Each row below holds a small network's activations on one input, seen along a few directions.
Each table varies a few parts of the input and shows all the possible inputs, shuffled.
Descriptions start from the smaller parts, as in this example, which fits no table here: one of 8 places around a ring, together with either a single point or one of 9 places along a line or (one of 3 separate values, together with one of 6 places along a line).
Shared parts are said once, and a part with two or three values counts as separate values.
In the rows, 128 means zero.

Other details of the inputs vary at random and push rows far along two fixed directions, the same in every table; ignore that.
These rows show it; all are for the same input, with only those details redrawn:
[181,139,146,129,137,156,142,93,137,98,134]
[152,134,164,160,128,160,142,91,145,125,124]
[152,134,163,159,133,163,144,86,147,121,121]
[137,136,107,114,142,81,116,171,108,129,130]
[102,136,133,159,132,98,117,162,127,162,118]
[188,134,147,125,135,158,146,92,134,91,138]
[145,135,126,131,138,112,126,142,122,128,128]
[94,134,161,190,123,128,124,132,145,173,111]

Table:
R1: [86,128,153,177,127,129,116,131,161,167,103]
R2: [128,106,96,89,118,79,122,154,118,138,132]
R3: [174,118,106,97,147,134,128,116,98,87,153]
R4: [109,113,98,111,132,123,112,120,127,143,145]
R5: [82,149,116,75,97,126,128,177,83,133,106]
R6: [114,102,86,90,128,101,124,143,123,142,147]
R7: [130,149,102,39,105,174,149,122,96,80,138]
R8: [108,113,101,129,140,134,120,122,114,133,156]
R9: [123,135,130,159,138,127,118,139,133,114,133]
R10: [136,136,123,126,144,112,113,143,129,118,130]
R11: [143,126,111,103,133,83,128,161,127,133,119]
R12: [153,113,131,126,131,149,132,104,120,117,140]
R13: [111,131,160,182,134,154,126,110,151,135,122]
R14: [87,108,128,140,116,97,113,144,130,177,116]
R15: [132,133,136,157,137,125,127,137,125,133,125]
R16: [128,112,138,142,128,183,137,68,143,124,151]
R17: [190,137,113,93,147,118,136,127,113,86,142]
R18: [171,109,138,115,122,164,137,83,132,107,139]
R19: [111,117,150,184,124,162,126,94,131,135,131]
R20: [143,119,165,146,122,162,144,87,174,117,119]
R21: [105,169,118,76,104,117,138,186,94,120,99]
R22: [95,126,152,163,111,108,131,127,162,171,98]
R23: [126,124,106,95,127,70,119,165,136,127,123]
R24: [102,130,155,178,122,129,124,126,151,170,102]
R25: [127,137,107,139,144,89,117,168,106,122,129]
R26: [153,117,88,99,146,137,121,111,103,84,169]
R27: [134,101,110,94,116,132,136,95,141,120,148]
R28: [54,168,141,117,99,131,127,181,121,150,89]
Question: Describe the family of inputs behind these rows.
Answer: one of 4 places along a line, together with either a single point or one of 6 places along a line
Question: The inputs of R7 and R28 match in every part but the place on the line of 4. If R4 is changed in the same way as R7 into R28, which row does it become?
Answer: R1
Question: Which other rows does R15 become when the place on the line of 6 takes its other values? List them by row number.
Answer: R11, R17, R22, R24, R25
Question: List by row number the other rows that have the place on the line of 4 in common with R3.
Answer: R2, R5, R12, R14, R18, R19

Table:
R29: [153,143,104,85,145,111,127,163,103,89,135]
R30: [97,134,168,208,123,149,130,108,146,172,108]
R31: [86,139,170,170,99,157,132,115,163,146,93]
R32: [144,114,92,49,120,113,128,146,96,105,131]
R33: [184,144,125,71,119,127,144,124,111,91,123]
R34: [155,123,117,111,149,89,124,143,132,118,140]
R35: [67,135,101,124,129,105,104,172,110,168,137]
R36: [86,126,97,93,109,95,128,158,112,140,127]
R37: [94,128,135,182,127,113,108,149,135,153,114]
R38: [90,134,163,202,132,147,121,111,151,155,108]
R39: [165,112,139,128,137,178,138,56,163,112,153]
R40: [102,143,168,155,108,155,143,116,151,157,94]
R41: [124,136,108,123,148,80,112,171,104,132,132]
R42: [106,125,144,150,111,175,148,91,135,126,138]
R43: [168,128,94,86,152,140,121,104,111,89,160]
R44: [186,90,137,108,128,165,137,65,143,93,154]
R45: [150,112,165,136,111,217,149,56,138,99,138]
R46: [187,135,98,92,146,94,124,146,90,96,143]
R47: [82,103,81,131,129,60,113,174,122,172,139]
R48: [87,135,102,95,121,117,118,151,121,154,120]
R49: [161,146,106,57,134,103,136,157,107,93,123]
R50: [136,104,135,139,128,159,126,89,122,119,137]
R51: [95,115,169,205,119,134,117,111,177,164,113]
R52: [114,142,130,140,121,113,126,163,107,153,117]
R53: [188,144,97,63,148,115,138,157,90,79,142]
R54: [164,117,128,129,129,178,150,60,132,84,154]
R55: [97,123,110,146,140,53,106,185,127,180,121]
R56: [85,146,139,152,126,115,123,166,122,155,119]
R57: [89,138,171,186,112,163,126,120,152,141,112]
R58: [71,143,116,118,119,75,111,196,124,160,103]
R59: [193,120,121,107,151,133,139,108,145,86,138]
R60: [187,119,166,154,126,166,149,65,158,116,131]
Question: Describe the family of inputs behind these rows.
Answer: one of 4 places along a line, together with either one of 3 separate values or one of 5 places along a line
Question: The inputs of R36 and R47 match in every part but the place on the line of 4. If R31 is changed in the same way as R36 into R47, which row does it become?
Answer: R51
Question: Which other rows does R54 become when the choice among 3 separate values takes its other values? List them by row number.
Answer: R43, R50
Question: A walk changes only the place on the line of 4. It starts at R55 and steps to R30. List the rest of the walk in order.
Answer: R53, R40
Question: List by row number the other rows that have the place on the line of 4 in common with R52.
Answer: R29, R35, R42, R45, R53, R56, R57
